These are the activations of a small network on made-up records, seen along a few directions, one row for each record.
Here are examples, each followed by its value of one field, C.
The largest differences between rows may come from other fields.
In the rows, 500 means zero.
Strong random noise was added to every row along 2 fixed directions; ignore it. To show where, here is one row again and again, with new noise each time:
[382 307 585 659 450 668 546 409 337 543 524 512 616 325 675 552 647 423
 527 471 667 426 450 692 435 443]
[454 307 497 548 490 644 528 531 483 575 409 688 647 300 564 601 517 496
 610 493 664 489 460 601 488 421]
[353 293 613 700 434 685 553 371 288 534 556 471 615 313 716 541 692 399
 508 463 686 408 446 725 416 446]
[577 459 407 383 568 529 496 635 651 590 351 700 584 496 394 602 358 580
 612 527 474 526 479 468 570 443]

[446 475 512 536 518 556 613 443 432 590 613 461 514 470 566 493 579 492
 476 506 453 499 500 577 418 469]
c9
[503 443 565 511 458 528 440 507 487 488 432 491 485 459 479 547 442 425
 553 503 562 534 479 462 533 529]
c1
[409 509 535 595 453 500 581 352 335 492 702 309 490 510 609 406 657 460
 334 482 432 445 496 589 383 512]
c2
[427 697 600 610 492 424 528 303 291 432 755  96 359 760 602 374 672 456
 304 494 274 374 499 545 422 568]
c5
[456 426 475 530 476 522 539 512 466 517 487 587 587 329 525 503 566 537
 491 489 592 513 504 507 454 441]
c3
[561 550 387 339 592 478 600 623 634 654 494 594 551 531 357 550 380 614
 515 543 312 570 496 411 492 429]
c1
[615 644 439 364 576 393 473 523 623 507 445 470 398 699 363 466 382 540
 525 556 297 514 546 416 593 546]
c6
[406 360 538 608 441 580 595 375 365 556 583 444 560 362 605 474 631 415
 430 492 529 464 485 644 408 469]
c2
[481 641 571 526 501 440 456 426 399 408 582 310 396 649 522 426 581 493
 437 476 445 466 513 461 510 544]
c10
[483 371 568 542 481 544 423 548 534 469 323 637 510 354 518 581 418 438
 659 490 668 560 485 469 541 515]
c8
[495 478 599 569 447 488 439 436 467 413 464 396 423 519 512 470 522 370
 491 468 533 466 488 523 537 548]
c7
[469 527 569 553 467 459 389 448 420 354 454 450 395 576 507 461 520 455
 520 437 551 507 493 440 527 562]
c8
[602 652 413 369 579 420 563 525 608 553 569 447 401 720 366 451 448 550
 448 517 259 512 530 466 524 505]
c6
[511 406 572 548 421 480 276 529 508 285 245 666 443 346 500 503 449 441
 679 457 837 572 540 406 619 576]
c4
[560 389 478 443 512 552 441 623 643 518 300 725 578 357 458 586 387 505
 661 518 674 550 509 491 595 475]
c4
[486 560 573 558 483 440 361 473 455 366 451 399 428 602 553 487 471 478
 507 491 535 472 502 453 541 592]
c8
[475 556 560 486 488 434 423 449 453 394 481 397 449 556 498 432 492 472
 470 484 472 510 502 427 535 556]
c3
[542 521 495 435 552 506 495 506 541 526 462 478 514 584 474 499 480 511
 511 512 440 472 499 548 567 485]
c4
[469 368 454 510 496 600 601 473 480 635 531 554 658 365 556 539 529 506
 475 549 491 454 477 638 454 430]
c2
[504 450 582 574 442 528 419 449 446 452 446 456 440 478 536 518 499 399
 562 513 607 496 514 522 538 564]
c9
[443 361 468 501 488 568 523 564 539 491 406 783 626 208 526 528 494 541
 632 481 695 559 492 468 478 428]
c7
[446 544 559 586 456 491 495 361 363 396 639 361 400 566 588 393 634 440
 428 456 514 463 518 558 453 554]
c6
[568 508 440 379 538 467 381 616 613 448 319 665 540 513 407 542 356 585
 601 504 560 551 502 389 613 504]
c10
[493 531 538 526 507 488 502 422 439 507 521 394 439 580 520 475 532 461
 491 520 427 475 518 526 505 535]
c9
[506 561 516 525 470 441 417 455 448 399 478 435 416 599 470 463 505 483
 486 483 471 472 505 439 526 552]
c5
[478 495 506 556 480 545 625 491 462 606 628 426 535 447 518 511 609 483
 419 501 475 465 491 570 423 434]
c3
[615 548 392 307 620 448 501 647 705 611 357 610 560 606 351 573 319 612
 548 553 340 540 495 437 601 456]
c10
[436 393 506 590 459 629 630 506 427 638 602 552 599 300 564 572 597 491
 513 512 598 501 479 574 391 412]
c1
[482 483 573 573 465 538 499 432 450 493 546 366 510 522 564 496 555 410
 450 509 490 402 472 599 506 509]
c7
[454 459 455 534 528 610 682 470 441 662 672 474 613 463 565 530 609 536
 425 517 401 418 464 655 388 394]
c5

Here are new rows. What is C for each?
[500 489 583 553 448 512 444 453 425 482 491 373 455 524 504 522 501 413
 497 516 512 480 489 499 522 543]
c1
[530 414 439 431 534 577 542 525 578 576 466 644 582 450 495 533 441 512
 564 523 511 506 489 575 525 466]
c6
[512 451 413 434 502 515 520 596 549 540 455 683 562 401 419 544 446 579
 545 485 547 583 492 418 479 446]
c1
[521 544 438 460 552 473 615 515 547 594 545 489 523 524 442 487 537 547
 444 518 341 466 502 526 472 426]
c7
[675 476 322 289 551 489 486 713 792 621 325 768 592 469 289 614 223 596
 613 592 443 569 507 396 605 467]
c2
[401 412 679 695 358 534 331 363 316 263 441 427 444 352 649 446 607 341
 556 453 788 446 503 518 525 590]
c7
[458 598 622 574 446 448 385 320 344 301 579 276 327 660 579 363 582 392
 456 464 502 455 524 498 528 632]
c6
[530 395 450 429 533 577 550 664 668 579 370 832 589 252 444 584 427 548
 693 494 698 618 513 445 526 414]
c4
[501 517 491 520 502 538 597 525 531 576 572 521 529 434 494 516 549 500
 506 515 489 471 497 518 463 441]
c7
[568 548 411 397 558 479 565 569 598 587 505 573 474 579 387 514 443 557
 513 508 381 549 516 462 504 470]
c9
